These are the activations of a small neural network, seen along a few directions. Each row is one input.
In each table, some parts of the input vary, and every possible input appears once, in random order.
A made-up example of a description, with smaller parts first: line(6) and (point or ring(9) or (values(2) and ring(5))).
Shared parts are said once, and a part with two or three values counts as separate values.

Table:
R1: [ 15  -6 -18  -7 -19  -1   6 -18   2   3  13  27 -10   6  -5  -9]
R2: [ -2  18  -6  -5   6   5  -2   8  19  25 -23 -10  13  13  -1  -4]
R3: [-11   0   4  16   8  35  23  25 -12   7   0  11   1   5  14  -2]
R4: [ -8   2   1 -18  14  -4  -8 -30  17  15 -10 -13   8   0  -1   3]
R5: [  0 -14 -10  -8 -24  -3  -9  -2   3 -17  24  12 -10   2   4   3]
R6: [ 11   2  -6  14 -20   9  15   7 -17 -24  12 -13   1   2  14   1]
R7: [-18   8  37   1   9 -23 -12 -22  10  -2   0  -8  -1  -6  -9  18]
R8: [  9  -6  -9  20 -18 -10  10   5 -27  -4   9 -20   1   0   4 -11]
R9: [ -9  13   1   2   9  12   3  23  23  22  -4 -11  13  -6   4   4]
R10: [ 12  12  -7 -21   5  -9 -16 -23   9 -18   7   6  -3   3 -16  -8]
R11: [  5 -15  -5  10 -22 -14  -4 -12  -5   0  20  24  -5  -3   4 -11]
R12: [ -7   3  19  22   6   9  -4  26 -33   4   3  -7  -6  23   5   5]
R13: [ -3 -11   0  -7   8 -21 -21 -17   5 -12  10   2  12  -9 -21  -3]
R14: [ -3   6   5  -1  -1  25   2  17 -23   4 -16  -1  -3  27   0  -7]
R15: [ 16   0 -20   4 -19   6  18  -5 -16  -3  -6 -13  -2   6 -10 -10]
R16: [ -9  14  11  12  10 -13  -3  20  10  24  -6 -12  13   6  -5  10]
R17: [-24  -2   8 -11  14   3  -9 -19  17   8   0 -10   5 -25   1  10]
R18: [ 36 -25   4 -17  25  -6  20  37   7  -9 -45  16 -31 -21  27  17]
R19: [ -9   3 -10  -6  10   0  -8 -21  10 -23   8  21   4 -23  -7  -5]
Q: What do these inputs look like to the network?
A: point or (values(3) and ring(6))
Q: Which other rows does R8 become when the values(3) part takes its other values? List them by row number.
A: R6, R15

Table:
R20: [ 25 -46 -14  -1   3  -9   1  24  -3 -16 -11   8 -21 -25   8  12]
R21: [-31  10  13  -9  24 -12  -2 -34  36   5   4  15   9 -31  -5   8]
R22: [ -7 -37   7  32 -14 -16  -8  14 -22 -15  30   4  -9 -12   3   3]
R23: [-15   9  -9  -8 -14  12 -25  -8  -8   0  19 -15  -4  11 -17 -10]
R24: [-11  15  27  24   0   6   4  23 -21   3   0  -5  13  25  10   0]
R25: [ 10   6  -8 -21  -2  22  -9  -3  14  -5  10  10  -7  14  -5  -9]
R26: [-19  24  19  -2  20   8   1  11  21   9 -11 -11   6 -14  17  20]
R27: [-18  -6 -16 -10 -11  -3 -15 -41  -8  -8  25   3   4  10 -19 -10]
R28: [  4   8  -8 -12  16   9  -5  22  19   9 -28  -9   1  -3   1  12]
R29: [ -4  19 -18   4 -18  21  -7   6 -13  -6  10 -18   4  12  -5  -7]
R30: [  2  12  25  23  21   4  23  27 -12  22 -28 -21  -8   3  28  14]
R31: [-24  10  10  12   4   6 -18  -8  11   8  20 -12  16  -4 -14   0]
R32: [ 15   4   3  -9 -18  17  13  32 -15   4 -12   6  -9  34   7  -2]
R33: [-13   7   8   9 -11 -44  -8 -46   8   1  29   9  18 -12 -27   1]
R34: [ 22   4   0   8  20   5  20  40 -14  20 -35  -8 -10  11   9   9]
R35: [-33  -1  15   7   5 -15 -13 -36   5   2  28  18  20  -1 -21   3]
R36: [  9   7   5  17 -18  20  14  25 -53   5  -9 -12  -4  30   4 -14]
R37: [  4   8 -13  10 -24  18   8  19 -23  -2  -5 -26   1  20  -3 -13]
R38: [ -6   7   7 -25  24   1 -23  10  24   9 -16   5  -7  -7  -7   3]
R39: [ 10 -48 -30   6 -30   2   3   8 -33 -21  27 -14  -9 -10   6 -12]
R40: [  3 -13 -23 -17  -6   0  -7 -34  18  -2   9  21  -1  10  -9 -13]
R41: [  7 -35  17  10  11  -4  10   7  -3 -30   2   7 -21 -33  19  18]
R42: [-14  10  11  20   0  14  -5   4  -4   1   4 -11  22   8   1   5]
R43: [  8   8 -28  -9 -22 -23  -4 -53   0 -13  29  -7   6  -5 -19 -16]
R44: [ 13  10 -11 -11 -11  25   1  15   3  -4   0   6  -2  21   4   0]
R45: [-13  10  17 -12   7 -44  -3 -46  28   3  -3  16   5 -37  -9   7]
R46: [ 28 -53 -28  -4 -31   0   6  20 -15 -12  18   9 -19  -8  13  -4]
R47: [  3  19  23  42   9  13  18  26 -35   5   2  -5  11  22  16  -9]
R48: [ -3  -9  -9 -21  26  -8  -8 -28  31  -4 -22  23   5 -15 -11  -6]
R49: [-20  14  29 -18  32  12  -5 -10  29   0  -5  -1   5 -22   4  11]
R50: [ 17   1 -17 -19  10 -36  -5 -38  31  -2 -24  19   4 -28 -11 -10]
R51: [ 28  -4  -2   8 -15  23  27  34 -28  13 -17   0  -9  28   7  -6]
R52: [  8  11   7 -10  15   0   7  40   1  11 -31  -2  -8  13   9  11]
R53: [ -8  23  23   5  21   5  18  24  10   8 -18 -15  -1  -2  25  15]
R54: [ 24  -4 -30 -16 -24 -28  -3 -45  20   1   9  15   0  -2  -9 -16]
Q: Changing only one part turns R34 into R30. The same change can be made to R20. Which row results?
A: R41
Q: What do these inputs look like to the network?
A: ring(5) and (point or line(6))
Q: Start at R54 and move only the ring(5) part, one step at a time. The first step leads to R43. Which rows follow, in order?
A: R33, R45, R50
Q: Which other rows agree with R54 in the ring(5) part? List them by row number.
A: R25, R32, R40, R44, R46, R51

Table:
R55: [  1 -14  -9 -38  30 -35   8 -60  53  -7 -33  16  -2 -50  -5   9]
R56: [ -5   3 -10  22 -13  21  17 -15 -37   9  15 -10  10  29  -8 -25]
R57: [ 10  20   7 -29  -1  28  18  55  22  23 -37  -1 -16   4   1  31]
R58: [-14  42  39  13  22  14  15  -4   3  14 -12   4  18  20  -2   3]
R59: [ 37  -8 -46   1  -1  27  13  43 -19 -12 -10  -6  -4  23   2 -16]
R60: [ -7  19  31  -8  14  13 -16  28   2  22 -33 -14 -12  20  23   6]
R61: [ 29 -28  -2  30 -45  11  42  46 -33 -27  11 -14 -13 -27  15  12]
R62: [ 42 -33 -32 -31 -15 -41 -15 -50  10 -26  16  44 -15 -12 -16 -21]
R63: [-26  41  22  15  17 -27 -11 -17  17   7   1 -12  31  -1 -14  12]
R64: [-34  24  15 -20  14   2 -13 -34  48 -13  27   3  14 -41  -9  20]
R65: [ 13 -12 -18   2 -16  19 -13  17 -39  -7  -3 -32 -14  31  15 -17]
R66: [-25 -17  -7  17 -27 -18 -32 -20 -28   7  27 -17   9  19 -23 -14]
R67: [ -3 -18  37  21  32 -10  16  49  -7  19 -13   6 -21 -11  37  30]
R68: [-19 -18 -27   5 -11  -5 -29 -38   7  -7  45  33  15  -3 -17 -31]
Q: What do these inputs look like to the network?
A: values(2) and (point or line(6))
Q: Which other rows does R57 become when the values(2) part takes its other values? List them by row number.
A: R59
